Each row below holds a small network's activations on one input, seen along a few directions.
In each table, some parts of the input vary, and every possible input appears once, in random order.
A made-up example of a description, with smaller parts first: ring(8) and (point or (values(2) and line(4)) or ring(11)).
Shared parts are said once, and a part with two or three values counts as separate values.
(in the rows, 128 means zero)

Other details of the inputs shift rows strongly along two fixed directions, in all tables alike. That doesn't count.

A family of inputs:
r1: [179  64 172  55 122  91 160 108 124  77 128]
r2: [ 60 123  79 171 115 140 122 188 108 134 117]
r3: [234 107 193  42 141 103 116  61 204  82 130]
r4: [131 157  81 187 168 127  70 143  75 190 166]
r5: [138 114 164 102  91 123 167 128 160  79 117]
r6: [155 157 142 160 175 141 108  57 120 152 123]
r7: [141 136 148 126 129 130 127  83 132 132 125]
r8: [116  94 147 126  88 136 157 144 154  82 117]
r9: [124 126 135 113 114 132 136 117 134 132 122]
r10: [160 153  97 161 151 110  97 121 106 173 159]
r11: [ 53 113  80 169 102 142 117 169 111 132 145]
r12: [125  60 145  84  53 119 133 212 148  74 152]
r13: [185 164 138 136 221 119  50  75 120 176 155]
r14: [160 163 134 133 183 138 117  81 113 175 108]
r15: [162 137 172 115 125 128 144  70 151 100 136]
r16: [111 106 135 127  94 136 143 140 140 110 110]
r17: [159 171 139 118 165 125 131  86 120 156 127]
r18: [ 88 115 106 138 113 139 131 163 120 137 110]
r19: [ 58 121  72 142 110 139 127 194 103 156 130]
r20: [123 134 127 115 122 127 153 153 132 123 119]
r21: [114 158 113 168 154 133 120 111 114 132 136]
r22: [ 85 102 125 116  66 127 156 170 144  89 133]
r23: [ 55 134  75 151 108 133 127 188 105 140 135]
r24: [144 100 167  93  91 125 168 136 162  88  99]
r25: [120 172 110 154 165 129 119 117 107 155 122]
r26: [148 149 133 127 162 135 134 114 123 150 105]
Description of these inputs: point or line(5) or (line(4) and ring(5)).
What sort of input is r1? -> point
Which other rows does r17 become when the ring(5) part takes its other values? List them by row number. -> r14, r19, r20, r26
Which other rows does r6 become when the line(4) part takes its other values? List them by row number. -> r14, r16, r18

A family of inputs:
r27: [ 34 106  72 165  78 148 132 212 121 117 132]
r28: [171 132 161 101 149 119 128  79 138 122 131]
r29: [119 108 117 122 106 124 126 159 131 127 137]
r30: [ 66 125  98 160 106 143 128 165 110 133 123]
r31: [121 136 134 130 111 130 140 119 151 114 125]
r32: [157 127 151 108 126 121 130 121 138 119 137]
r33: [118 196  84 185 200 133 106  90  68 196 125]
r34: [186 130 168 107 137 119 129  95 146 119 130]
r35: [165 113 152 107 118 120 132 119 147 116 129]
r36: [193 139 174 106 160 119 124  62 141 117 125]
r37: [139 107 148  99 113 120 140 131 142  98 130]
r38: [107 191  84 199 203 142  96  95  66 201 127]
r39: [141 115 133 122 131 123 123 120 132 121 128]
r40: [ 95 115 119 112 108 138 148 171 145 120 101]
r41: [112 113 118 120 104 125 127 164 128 124 141]
r42: [123  93 133 103  99 123 139 146 142 105 128]
What is each input in this table made of? -> point or line(5) or (values(2) and ring(5))
Start at r31 and move only the line(5) part, one step at a time. The first step leads to r27. Which rows follow, in order? -> r30, r38, r33
